These are the activations of a small neural network, seen along a few directions. Each row is one input.
In each table, some parts of the input vary, and every possible input appears once, in random order.
Descriptions start from the smaller parts, as in this example, which fits no table here: one of 2 separate values, together with either a single point or one of 9 places around a ring or (one of 4 places along a line, together with one of 8 places around a ring).
Shared parts are said once, and a part with two or three values counts as separate values.
In the rows, zero is written as 128.

Other details of the inputs vary at random and push rows far along three fixed directions, the same in every table; ignore that.

Table:
R1: [138  72  99 213 124  83 114 163 137 124 133]
R2: [176  84  95 186  68 137 187 106 128  48 183]
R3: [ 99 170 180  79 178 149  99 131 105 225 106]
R4: [165 178 199  68 135 180 157  52 159 134 122]
R5: [ 86 197  74 141 160 134 102 161 143 139 149]
R6: [194  66  94 124  40 137 165 110 130  39 154]
R7: [ 76 210  88 102 148  70  81 141 118 104 126]
R8: [150 175 201  56 132 152 157  78 164 146 129]
R9: [ 69 185  87 133 168  96 146 163 147 142 150]
R10: [198 186 195  68 139 188 174 112 122 149 125]
R11: [125 180  86  63 110 155 168 138 129  57 209]
R12: [ 95 184  86 113 185 119 120 169 139 121 157]
R13: [157  74 210 183 124 117 126 119 111 222  89]
R14: [ 79 203  98 146 163 111 129 180 162 119 137]
R15: [ 99 190  68  90 150 131 108 172 131 129 132]
R16: [163 157 205  53 165 156 162  67 154 127 122]
R17: [156  63 176 148 114 124  85 116 109 212  47]
R18: [146 179  96 104 150 133 198 135 154  43 197]
R19: [127  61  84 171 114 105  83 162 109 114 141]
R20: [121  52 179 166 132 122  99  68 115 202  54]
R21: [ 66  94  82 195 137  75  71 186 115 192 112]
R22: [ 69 186  79  98 142 105  94 159 163 136 146]
R23: [ 99 176 184  99 189 139 116 136 112 231 104]
R24: [103 195 199  90 177  85  88  86 114 187  62]
R25: [ 56 177  95 110 154 101 107 145 175 109 114]
R26: [143 169 199  52 137 150 162  73 158 144 128]
R27: [221  61 208 147 106 162 148 104 102 136 134]
R28: [170  77 187 187 129 117 125 128 110 217  58]
R29: [184  60 216 167 102 152 182  98  98 130 107]
R30: [ 93 186  68 110 164 120 134 172 129 132 128]
R31: [114  61  90 168 117  76  99 128 154 104 119]
R32: [113  48  94 167 119  78 109 120 143 103 114]
R33: [144 160 204  47 139 155 176  63 147 141 126]
R34: [ 68  91  70 192 175  76  71 187 112 170 108]
R35: [218  58 202 121  70 147 160  65 132 130  87]
R36: [ 71 189  76  94 149 121 100 173 135 135 162]
R37: [169  91 216 170 120 100  97 105  49 188  75]
R38: [191  45 216 118  72 140 167  52 125 134 116]
R39: [144  68  96 167 107 114  87 160 114 112 145]
R40: [129 172  98  62 100 142 167 116 154  56 195]
R41: [112 182 103  75 114 136 172 114 177  28 167]
R42: [170  65 119 136  42 144 157 113 131  23 165]
R43: [ 55 179  96  98 159 108 124 137 168 101 117]
R44: [143 159 208  55 143 183 157  88 123 127 113]
R45: [120 177 192 118 218 129 125 131 136 211  95]
R46: [ 85 212  75 150 168 121 126 154 163 132 149]
R47: [ 83 194  94 125 161 103 151 159 153 134 160]
R48: [109 177 164  69 182 141 105 118 127 213  64]
R49: [171 183 200 105 155 183 182  80 132 151 135]
R50: [115 175 163  78 185 153  99 138 102 223  74]
R51: [128  81  83 182  89 132  84 142 110 124 139]
R52: [ 93 215  95 100 147  92  87 154  95 105 143]
R53: [134 180 106  77 106 170 156 146 134  39 189]
R54: [175 156 198  56 162 185 146 102 109 139 145]
R55: [142 180  69  65 114 158 168 145 126  56 175]
R56: [132 174 100  63  97 143 163 118 158  56 195]
R57: [ 86  70 172 151 193  98  49 127 103 250  39]
R58: [102  72 103 180  88  88  97 139 156 100 105]
R59: [121  55  87 168 111  91  86 142 131 110 126]
R60: [154 167 187  70 139 187 140  68 131 147 124]
R61: [213  91 223 169  90 106 158  80  68 126 109]
R62: [133 198  84 114 133 154 199 116 151  52 195]
R63: [173  62  96 141  49 154 163  81 120  35 173]
R64: [156  85 178 165 144 121 147 119 100 203  64]
R65: [ 91 109  75 202 147  70 100 181 130 180  82]
R66: [151 180  99 107 146 133 193 136 158  47 198]
R67: [220  61 192 141  84 163 165 103  89 146 106]
R68: [ 80 184  82 105 142 120  91 176 138 144 158]
R69: [164  83 177 149 132 139 126 125  88 203  74]
R70: [176  69  88 156  49 160 142 112 107  48 185]
R71: [112  78  74 203 108 115 105 145 107 130 135]
R72: [122  57  96 178 110  75  90 132 157 111 114]
R73: [167  63 117 135  45 144 161 110 127  23 165]
R74: [145 178  81  53 109 151 179 119 148  45 164]
R75: [ 81 193  93 131 160  99 141 164 156 140 155]
R76: [117  74 107 168  82 112  94 148 134  99 118]
R77: [171 169 196  54 157 170 137  94 145 134 134]
R78: [166 183 222  92 151 178 191 104 134 130 129]
R79: [ 84 101  57 178 131  87  47 197 113 184  84]
R80: [ 61 178  84 105 159 133 103 176 122 113 138]
R81: [132  75  80 203 107  84 136 159 122 132 108]
R82: [101 182 167  92 188 171  92 114 104 216  99]
R83: [ 86 186  75  90 151 100 122 138 176 118 109]
R84: [143  58 182 157 128 161  94  96  70 208  82]
R85: [179  71 120 159  55 150 179 132 110  30 180]
R86: [100 181 191  94 180 162  81 149 114 208  85]
R87: [ 90 198  91 115 150 119 119 174 147 140 164]
R88: [113 189 205 107 185 161 109 144 121 206  89]
R89: [117  55  85 165 114  91  90 140 128 109 128]
R90: [130  61  92 194 122  97 101 165 114 122 137]
R91: [110  69  87 176  95 101 111  99 144 108 117]
R92: [117  77  82 194 109 123 118 137 102 123 136]
R93: [104  79 101 212 112  91 128 164 125 114 120]
R94: [206  50 198 117  79 143 166  59 122 132  84]
R95: [ 71 182  71 107 154 129 100 128 148 125 137]
R96: [ 59  85  59 171 142  55  77 153 143 169  57]
R97: [ 66 182  85 107 155 132  98 177 127 115 140]
R98: [ 61  98  91 204 144  87  67 194 114 169  93]
R99: [147 196  91  98 118 174 175 121 142  54 202]
R100: [168  69  99 152  57 131 181 130 109  54 195]
R101: [102  75  94 189 109 110 118 168 105 107 127]
R102: [155 173 196  66 142 177 159  49 154 135 119]
R103: [176  72  92 155  42 147 140  97 136  44 173]
R104: [201  39 197 126 109 165 139  94  78 134 126]
R105: [108  59  93 153  86  97 113 130 120 118 134]
Description of these inputs: one of 5 places along a line, together with either a single point or (one of 4 places along a line, together with one of 5 separate values).
Q: Changing only the place on the line of 5 turns R1 into R27. The same change can be made to R29. Which row results?
A: R101
Q: Changing only the place on the line of 5 turns R9 into R105. The same change can be made to R64. Which row results?
A: R74
Q: Changing only the place on the line of 5 turns R57 into R34. The same change can be made to R6. Which row results?
A: R67
Q: Change only the choice among 5 separate values in R55. List by row number the other rows that result.
A: R11, R80, R84, R104
Q: Change only the choice among 5 separate values in R21. List by row number the other rows that result.
A: R67, R90, R98, R99

Table:
R106: [116 141 135 143 136 132 132 154 126 131 141]
R107: [ 82 143 157 157 185  96  90 129 120 202  84]
R108: [150 106 130 169  93 136 148 137 115 108 145]
R109: [ 80 128 144 124 153 110  64 147 110 190  81]
R110: [106 143 128 118 171 105  87 136 110 179  93]
R111: [176 146 167 106 137 158 152 112 101 152 123]
R112: [ 95 174  43 110 138  93 146 143 176  60 162]
R113: [140 115 153 113 135 159 138  89 134 142 128]
R114: [151  73 162 152  90 107 132 120 125 118 110]
R115: [168 182 193  49 119 182 154  86 116 118 132]
R116: [106 163  49 123 124  97 113 157 129  91 146]
R117: [123 137 125 125 139 110 132 115 145 149  98]
R118: [155  58 118 170  92 119 121 159  98 124 127]
R119: [117 144 101 140 118  93 131 125 143 103 126]
R120: [115 138 108 158 143 118 132 139 126 117 151]
R121: [106 150  58 129 143 108 119 180 131  92 164]
R122: [108 141 109 157 112 108 129 145 132 109 133]
R123: [173 180 150  78 126 172 171 128 117 111 150]
R124: [150  45 129 175  85 136 123  98 118 140 113]
R125: [151  56 115 158 104 124 138 106 135 118 122]
R126: [108 123 123 115 143 143 119 123 146 133 136]
R127: [ 79 137 119 158 175 116  88 183 119 206 100]
R128: [113 167  95 119 158 136 140 163 138 111 169]
R129: [102 145 151 123 164 114  75 148 102 217  62]
R130: [143  46 128 160  82 129 112 112 115  98 143]
R131: [104 174  67  95 127 117 124 130 138  59 172]
R132: [120 139  97 166 123 118 136 142 124 113 149]
R133: [ 87 164  58 102 127 106 108 153 142  59 172]
R134: [ 98 153  83 140 128  99 135 152 149  64 172]
R135: [115 148 135 149 169 133 115 143 112 199 104]
R136: [160 146 163  84 124 173 166 100 146 136 119]
R137: [131 109 158 125 132 144 112  93 116 148 121]
R138: [100 171  59 100 125 107 117 176 138  77 159]
R139: [165  52 123 151  87 110 118 131 102  96 133]
R140: [155  58 141 173  95  92 131 103 121 110 114]
R141: [ 58 125 126 142 159 113  56 154 124 200  88]
R142: [150 182 156  70 131 151 172 106 155 117 124]
R143: [ 77 157  59 134 138  73 115 163 164  73 152]
R144: [162 171 185  61 125 201 172  83 141 130 139]
R145: [ 91 154 173 133 166 116 105 142 126 186  94]
R146: [156  50 159 189 105 124 129 127 103 130 132]
R147: [152  68 116 138  85 137 149 126 144  96 137]
R148: [162 166 169 104 139 177 165 126 117 149 137]
R149: [162  54 140 147  94 111 144 110 137 102 122]
R150: [145 172 163  64 138 149 169 113 158 113 131]
R151: [137 161 150  71 127 180 159 110 152 108 156]
R152: [106 161 121 146 140 108 127 128 131 132 126]
R153: [157  50 115 170  87 124 136 106 129 129 110]
R154: [167  63 148 129 104 145 151 103 138 112 130]
R155: [151  66 115 160  72 114 111 107 100 102 124]
R156: [168 142 174 113 154 167 162 108 112 151 140]
R157: [148 131 146 122 157 135 128 128 104 161 119]
R158: [ 80 141 149 136 170 125  68 118 115 221  75]
R159: [110 153 121 131 124 102 124 137 142 125 111]
R160: [151 179 180  64 122 188 152  90 129 123 142]
Q: Changing only one part turns R131 into R133. The same change can be made to R110. Which row results?
A: R139
Q: Changing only one part turns R130 into R158. The same change can be made to R149. Which row results?
A: R117
Q: Describe the family of inputs behind these rows.
A: one of 5 places around a ring, together with one of 11 places around a ring
Q: Change only the place on the ring of 5 in R114. List by row number the other rows that result.
A: R119, R140, R143, R159

Table:
R161: [172 152 172  86 114 177 172  87 142 152 122]
R162: [111  94 106 123 156 109  91 135 140 183  94]
R163: [105 178 136  50 172 128  94 110 140 153 119]
R164: [165  90 106 147 111  94 154 126 142 100 140]
R165: [108 185  94 153 141 113 122 167 117 149 144]
R166: [177 115 143 167 113 137 144 139 105  96 140]
R167: [ 66  93  93 163 130  85  82 133 112 144  89]
R168: [171 123 164 104 118 106 142  92 123 103 136]
R169: [135  97  99 129  65 129 113 106 127 100 139]
R170: [153 115 150 118 122 146 183  97 127 114 122]
R171: [106 133 149 144 148 106  80 123 126 157  76]
R172: [181 147 185  88 139 201 140 110 108 131 131]
R173: [105 110  98 197 144 104  80 177 106 153 104]
R174: [147 131 191  79 151 130 108  86 119 171  98]
R175: [116 237 139  74 167 130 135 119 156  90 133]
R176: [103 156  29 111 140 115 108 179 133  83 186]
R177: [111 131 119 166 136  98 118 138 138 191  89]
R178: [181 134 174  69 142 158 165  89 142 140 127]
R179: [ 94 165  50 110 131  73 110 147 152  69 163]
R180: [154 154 199  88 132 143 171  72 110 114 119]
R181: [126  83 129 142 108 126  81 113 124 122  94]
R182: [136 124 200  94 148 156 143 118 142 182  96]
R183: [156  96 108 160 103 125 145 128 147  88 122]
R184: [156 120 137 144  75 110 141 100 122 103 135]
R185: [ 92 184 108 116 127 106 107 126 138 141 122]
R186: [125 103 163 146 120 146 131  65 153 102 171]
R187: [171 133 139 142  94 152 154 127 101 128 153]
R188: [146 115 170 155 138 177 150  91 130 123 190]
R189: [170 103 131 158 108 125 157 120 144  91 120]
R190: [158 106 131 162 110 131 168 130  88  93 152]
R191: [ 86 114 155 140 135  91  88 143 127 164  94]
R192: [150  99 153  94 107 162 157 121 149 116 135]
R193: [118 228 107  65 150 179 138 142 131 135 166]
R194: [ 74 174  69  80 135 127 124 125 140  74 150]
R195: [136 100 137 132  96 118 148  95 109  86 128]
R196: [113  97 105 158  84 103  93 120 122 138 111]
R197: [145  90  85 138  75 141 141 120 144 113 138]
R198: [107  93  88 169 149  92  75 172 102 171 119]
R199: [145  99 159 136  87 104 143 122 129  85 140]
R200: [134  79 132 170 118 150 155  84 170 104 174]
R201: [128  87 145 157 116 132 114 164 104 147 131]
R202: [ 86 158  94 138 163 100 146 142 142 133 112]
R203: [101 139 166 109 180 144 130 110 125 205  69]
R204: [ 96 184  91 109 143 106 159 168 175  88 158]
R205: [150  83  94 141  99 145 131 126 149  87 124]
R206: [124 177  63 127 149  96 136 173 129  83 184]
R207: [113  81 150 139 100 108 101 131 126 130 111]
R208: [ 95 170 116 111 150 121  89 130 145 120 106]
R209: [152 104 152 123 104 135 168 129 147 108 137]
R210: [124  88 129 163 127 136 124 138  83 148 117]
R211: [130  74  93 133 101 141 152 115 130  98 128]
R212: [133 224 123  66 182 140 146 147 128 125 169]
R213: [ 94  91 124 154 136 126  82 178 107 174 117]
R214: [113 153 195 121 174 140 113 157 105 206 105]
R215: [171  88 117 130 108 113 156 115 140 104 140]
R216: [104 143 163 109 180 163 109 129  87 203  95]
R217: [136  97 159 172 123 113 126 164 101 148 129]
R218: [120 147 169 116 179 148 107 121 144 199  63]
R219: [108 114 102 177 121 120  89 161 100 184 114]
R220: [ 99 201  87 109 157 137 157 156 117  93 168]
R221: [135  92 112 181 122 131  97 158 104 131 116]
R222: [104 179  51 127 115 113 149 150 166 100 154]
R223: [140 106 166  85  95 149 131 107 133 100 139]
Q: Describe the family of inputs behind these rows.
A: one of 3 separate values, together with either a single point or (one of 4 places along a line, together with one of 5 separate values)
Q: Changing only the choice among 3 separate values turns R180 into R190. The same change can be made to R163. Which row results?
A: R176
Q: Change only the choice among 5 separate values in R185. List by row number the other rows that result.
A: R171, R179, R191, R195
Q: Change only the place on the line of 4 in R202. List by row number the other rows that result.
A: R170, R203, R211
Q: Change only the choice among 3 separate values in R165. List by row number the other rows that result.
A: R177, R184
